Each row below holds a small network's activations on one input, seen along a few directions.
Each table varies a few parts of the input and shows all the possible inputs, shuffled.
Descriptions start from the smaller parts, as in this example, which fits no table here: one of 8 places around a ring, together with either a single point or one of 11 places around a ring or (one of 2 separate values, together with one of 6 places along a line).
Shared parts are said once, and a part with two or three values counts as separate values.
In the rows, zero is written as 128.

Other details of the inputs vary at random and push rows far along three fixed directions, the same in every table; ignore that.

Table:
R1: [122 189  93 141 127 182 121  96 145 138 162 160]
R2: [ 73 143 143 139  84  87 126 164  96  92 104 120]
R3: [103  78 135 106 145 119 142 183 111 122 111  98]
R4: [100 103 180 164 138  95 118 149 136  87  99 117]
R5: [ 65 175 114 166 111 120 107 100 146  77 112 170]
R6: [149 115 135 113 135 109 138 155 105 140 140 121]
R7: [147  93 153 115 123 118 119 132 127 148 114 110]
R8: [132 158 105  81  98 117 121 148  99 155 131  95]
R9: [ 73 158 152 156  95 120 120 169 108 113 103 108]
R10: [176 154 103 147 174 176 166  46 134 144 182 132]
R11: [136 167  93  91  75 145 139 159  95 182 126 117]
R12: [127 175  84 129  95 159 144  89 116 145 130 140]
R13: [179 156 110 150 178 195 155  68 144 142 178 148]
R14: [125 163 101 142 107 175 131 101 138 143 148 164]
R15: [124 191  74 127 119 167 123 101 123 152 164 163]
R16: [ 64 138 147 165  94  84 118 177 122  80 104 148]
R17: [125 129 113 111  88 113 127 154 116 147 126 134]
R18: [ 93 159 129 108  96  99 110 160 114 116  95 113]
R19: [117 124 146 114 126 111 100 165 137 121 120 132]
R20: [165  69 178 136 199  81 112 127 181  80  92 148]
R21: [117 111 104 159 184 174 157 101 145 104 139 146]
R22: [138 131 138  97 139 113 121 135 130 146 118 102]
R23: [136 187  66 124 120 168 127  96 123 162 178 156]
R24: [154 147 117 152 180 174 121  65 173 117 162 177]
R25: [129 148 127 107 105 142 135 165  97 157 154 114]
R26: [107 110 166 140 125 102 118 171 126 100 118 131]
R27: [175  98 125  78 119 111 138 126 103 162 127 101]
R28: [168  57 175 142 191  76 133 109 139  79 114 126]
R29: [101  97 179 138 125  66 121 191 126  87  87 129]
R30: [140 171  85 135 107 168 143 100 130 151 140 157]
R31: [131 127 132 167 163 133 142  74 138 104 151 149]
R32: [217  74 147  84 202 113 127 118 146 151 138 124]
R33: [140 181  96 130 136 180 123 101 146 147 162 151]
R34: [147  60 185 151 175  85 118 132 140  96 121 112]
R35: [174  87 110  85 137 161 147 151 113 172 131  89]
R36: [ 40 134 154 167  64  94  94 167 130  91  73 142]
R37: [115 105 176 155 144 105 125 156 148  84 108 137]
R38: [227  63 157  94 185 135 139 100 143 170 127  92]
R39: [104 116  87  99 117 150 150 166  91 159 158 100]
R40: [115 151 115 153 139 146 102  90 147 122 151 145]
R41: [151  46 158 149 179 126 132 125 171  83  95 134]
R42: [ 93 155 144 188 157 141 101  88 177  79 103 160]
R43: [201  85 147 156 205 158 138  58 192 108 131 169]
R44: [ 60 184 135 190 127 145 100 120 175  65  99 187]
R45: [138 133 109  95  90 123 131 156 104 165 129 126]
R46: [125 164 103 155 126 168 138 105 126 132 179 153]
R47: [ 63 158 137 152  79 117 113 167  94 122 124 115]
R48: [ 76 178 116 189 110 130 137 101 129  70 119 156]
R49: [167 104 139  85 125 117 142 131 118 167 114  94]
R50: [174 100 137  67 138 113 112 168 118 173 152  96]
R51: [146  74 121 112 134 143 134 148 125 136 126 113]
R52: [134  79 168 105 114  91 111 179 132 125  97 122]
R53: [115 113 162 132 113 111 118 165 148 111  84 134]
R54: [113 176  87 129 116 144 118  88 122 126 150 150]
R55: [ 77 110 119 201 132 151 120 102 173  56 112 180]
R56: [112  86 180 129 114  86 111 179 152  97  76 132]
R57: [110 130 114  99  73 108 128 148 103 161 131 107]
R58: [111 133 114 104  74 105 125 145  97 139 112 118]
R59: [143 107  99  81 152 163 162 159  93 174 145  86]
R60: [197  82 130 139 178 149 131  57 155 142 157 134]
R61: [147 115 112  87  90 105 133 138  97 158 132 103]
R62: [ 77 169 108 177  89 132 128  93 144  82  97 167]
R63: [105 140 123 114  93 107 137 154  89 148 151  99]
R64: [113  45 162 149 196 112 135 142 151  71 100 135]
R65: [127 122 151 135 132  96 140 143 113  99 105 109]
R66: [106 102 167 152 135  75 130 142 131  71  91 124]
R67: [ 52 145 151 150  95  95  80 167 131  98  92 131]
R68: [176 134 115  74 139 127 129 150 118 175 143 108]
R69: [111 156  95  87  59 131 131 148  81 187 139 104]
R70: [161  71 180 128 198  82 115 113 175  94  98 121]
R71: [168 106  90 133 156 193 151  86 142 143 156 134]
R72: [ 90 121 156 143  90 105 110 160 134 115  81 118]
R73: [100 146 126 174 110 150 118  93 151 108 113 152]
R74: [101 199  93 170 110 163 146 111 122 118 147 162]
R75: [ 89 167 103 175 109 129 137  96 118  90 148 154]
R76: [135 166  87 132 105 165 140  99 125 152 145 163]
R77: [143 127 143 113 134 116 147 140 106 143 130  91]
R78: [188 103 117  68 146 108 124 122 109 165 157  93]
R79: [186 100 129  77 127 122 146 124 114 182 132  87]
R80: [118 139 119 177 144 152 136  45 168 100 129 181]
R81: [143 105 154 118 142 101 145 135 116 132 130  97]
R82: [179 140  89 109 127 161 154  68 121 163 156 129]
R83: [ 98 149 132 116  93 114 138 154  90 143 137 105]
R84: [114  93 109 102 144 142 147 161 100 145 142 107]
R85: [140 163 113 105 103 155 142 160  95 170 159 105]
R86: [133 184  93 132 135 163 128 103 140 140 143 156]
R87: [144 130 140 152 153 143 136 109 127 129 144 115]
R88: [126 176  89 126 122 150 128  85 129 131 150 140]
R89: [ 88 152 132 109  97 103 111 155 121 132 113 110]
R90: [157 140 124 148 177 160 115  70 162 128 146 138]
R91: [195  87 137 160 200 144 145  52 188  99 127 179]
R92: [104 151 131 116 107 126 102 149 122 143 123 106]
R93: [173 105 142  81 133 106 147 175  96 164 138  90]
R94: [116 147 128 112  97 135 129 158  82 168 148  93]
R95: [149 134 114  64 116 118 120 144  96 185 152  89]
R96: [ 76 164 128 127  89 125  93 157 115 134 118 118]
R97: [102  89 132 131 111 130 124 164 131 108 102 124]
R98: [164  49 182 133 174  81 131 106 171  96  87 128]
R99: [ 73 182 111 156 114 138 111  95 144 107 129 161]
R100: [112 161  99  93  94 124 117 138 103 169 156 106]
R101: [197  61 152  93 158 114 128 133 141 150 138 117]
R102: [106 138 150 139 117 102 133 174 120 106  99 126]
Description of these inputs: one of 6 places along a line, together with either one of 2 separate values or (one of 3 separate values, together with one of 5 places around a ring).
Q: The inputs of R4 and R94 match in every part but the place on the line of 6. If R3 is changed in the same way as R4 into R94, which row does it become?
A: R64
Q: Change only the choice among 3 separate values in R96. List by row number the other rows that result.
A: R7, R94
Q: Change only the choice among 2 separate values in R71. List by row number the other rows that result.
A: R3
Q: Change only the choice among 2 separate values in R21. List by row number the other rows that result.
A: R41
Q: Change only the place on the ring of 5 in R86. List by row number the other rows that result.
A: R18, R22, R42, R44
Q: Change only the place on the ring of 5 in R25. List by row number the other rows that result.
A: R2, R29, R83, R94

Table:
R103: [ 75 120 176 183 139  88 123 152 146  49  86 144]
R104: [119  95 163 156 140  83 136 126 141  77  91 135]
R105: [184 108 124 158 202 180 153  69 157 123 155 148]
R106: [100 167 124 150 132 141 125 111 126 117 140 131]
R107: [161 123 102  91 129 147 143 145 115 160 142 126]
R108: [100 172  99  78  77 112 118 173  86 167 138 104]
R109: [144 166 127  67  62 123 106 173 110 197 121  94]
R110: [145 132 112 132 145 174 133 110 129 149 155 121]
R111: [189 105 120 100 147 134 154  96 106 168 163 105]
R112: [150 110 118 180 169 169 145  46 169 104 140 173]
R113: [115 150 101 116 120 150 120 127 137 137 132 144]
R114: [137  94 153 102 135  71 129 179 119 114 105 115]
R115: [188 108 117  96 145 133 144  94 107 166 159  99]
R116: [159  64 152  78 141  94 114 180 129 137 107 102]
R117: [147 134 127 141 157 148 143 103 123 135 164 126]
R118: [114  96 167 126 129  73 117 139 130 101  89 112]
R119: [152  72 150 111 156 109 124 151 145 119 116 136]
R120: [ 23 214  88 161  51 127 106 150 111  97 123 163]
R121: [116 136 106 155 116 157 129  92 140 121 128 145]
R122: [109  86 171 162 155 114 120 150 153  90 101 135]
R123: [128 146 122 120 124 138 130 133 104 145 154 104]
R124: [107 148 106 155 118 157 129  85 147 121 123 149]
R125: [ 73 166 119 169 118 159 118 121 145 110 121 146]
R126: [154 118 183 100 118  65  93 157 134 134  92 109]
R127: [119 149 108 132 124 128 131 123 122 126 150 149]
R128: [122 149  96 109  79 151 146 144  96 163 131 113]
Q: The inputs of R127 and R119 match in every part but one. If R123 is changed in the same way as R127 into R119, which row does it become?
A: R110
Q: Describe the family of inputs behind these rows.
A: one of 2 separate values, together with either a single point or (one of 3 separate values, together with one of 4 places along a line)
Q: Change only the choice among 3 separate values in R120. List by row number the other rows that result.
A: R115, R123
